Each row below is a small network's average activation on inputs in which a field has the value named, seen along a few directions.
Related values have similar rows: they may be neighbours, one step apart, or belong to one group.
In the rows, 500 means zero.
Random noise pushes rows far along 8 fixed directions. That doesn't count. These rows show it; they differ only by the noise:
[503 268 226 335 398 628 672 428 390 589 642 304 533 689 552 733 385 491
 579 445 592 488 824 802]
[594 328 545 600 275 562 539 385 582 418 454 347 601 294 779 337 470 383
 468 177 199 589 745 612]
[433 446 518 579 159 326 496 426 580 454 630 435 382 399 245 332 594 718
 398 537 694 812 682 356]
[539 528 334 637 554 440 694 630 528 299 528 503 527 510 706 641 539 507
 341 456 152 347 619 689]
[530 426 551 432 469 526 481 557 516 557 541 473 572 515 491 539 454 418
 579 511 590 487 415 488]
[630 352 702 569 277 387 498 643 368 657 619 340 703 875 521 673 306 232
 539 520 639 244 518 763]
[469 562 452 473 851 492 526 470 445 231 183 714 453 538 291 550 628 507
 388 452 211 564 515 448]
[423 529  99 444 617 511 677 556 307 392 486 540 318 723 181 780 543 780
 427 758 543 439 577 670]
[490 489 602 291 743 379 502 530 550 458 523 583 578 686 312 686 534 391
 526 534 684 598 518 339]
[833 531 574 202 738 530 442 363 538 368 330 261 561 420 356 704 413 530
 708 552 660 545 396 164]


Field W:
w3: [181 534 381 446 657 403 568 525 610 501 641 764 448 602 410 531 661 492
 358 490 519 712 674 487]
w5: [817 807 238 533 723 553 621 323 619 130 327 228 342  74 709 612 568 884
 465 519 123 457 578 329]
w8: [577 642 110 427 769 584 638 517 407 312 400 448 351 487 389 791 507 756
 490 705 367 369 443 524]
w9: [673 680 554 782 360 150 614 383 428 415 634 265 366 740 386 606 565 750
 257 564 548 418 952 653]
w4: [373 651 524 350 835 462 427 456 475 441 380 754 414 556 342 475 589 566
 495 609 649 570 362 192]
w6: [ 52 349 382 683 177 405 627 524 484 708 834 683 455 718 686 337 571 456
 274 371 514 598 913 866]
w1: [498 607 585 405 821 471 457 416 485 388 309 594 520 570 411 558 537 418
 492 449 429 546 533 379]
w7: [498 391 719 412 399 404 412 394 206 682 445 505 532 975 304 515 335 380
 536 553 857 441 597 527]
w2: [747 483 659 533 179 191 490 476 531 489 703 133 547 639 313 636 388 586
 502 640 867 529 640 357]
w10: [615 414 565 190 726 775 383 262 469 741 416 361 605 571 625 588 368 271
 789 328 648 498 560 573]
W is arranged as a star with 3 arms.
Question: Which values are neighbours of w2? Give them in the order they are listed.
Answer: w8
Question: Which values are neighbours of w9? Give them in the order they are listed.
Answer: w10
Question: Which values are neighbours of w6? Give them in the order they are listed.
Answer: w4, w1

Field C:
c5: [612 404 392 260 571 632 497 478 374 531 423 377 569 624 479 690 311 435
 682 595 657 384 371 462]
c8: [681 741 615 659 561 400 467 489 542 393 441 406 473 430 647 469 500 545
 434 540 366 334 417 407]
c1: [552 614 542 506 628 486 493 851 586 633 693 532 652 556 578 768 444 352
 602 727 578 215  85 580]
c9: [490 558 507 317 765 367 559 603 556 408 553 601 560 645 464 724 515 461
 499 607 625 492 440 307]
c2: [503 411 547 332 618 688 400 404 357 639 341 543 519 591 403 486 436 401
 673 481 622 483 409 553]
c7: [257 270 415 515 170 543 535 444 374 730 681 526 443 660 390 385 487 529
 486 450 726 645 767 739]
c3: [360 534 362 373 717 507 625 535 536 563 677 579 498 658 633 670 545 479
 488 499 570 449 654 578]
c10: [509 321 515 261 381 614 489 458 670 749 781 339 613 414 678 528 426 395
 716 417 817 624 553 454]
c4: [418 464 351 376 626 466 630 488 531 432 605 541 474 560 500 623 548 542
 447 479 526 594 686 464]
c6: [362 402 733 421 418 336 430 596 591 729 777 572 616 717 354 555 509 299
 526 521 848 634 528 492]
C is arranged as a star with 3 arms.
Question: Which values are neighbours of c9? Give them in the order they are listed.
Answer: c5, c4
Question: Which values are neighbours of c1? Give them in the order they are listed.
Answer: c6
Question: Which values are neighbours of c3? Give them in the order they are listed.
Answer: c8, c2
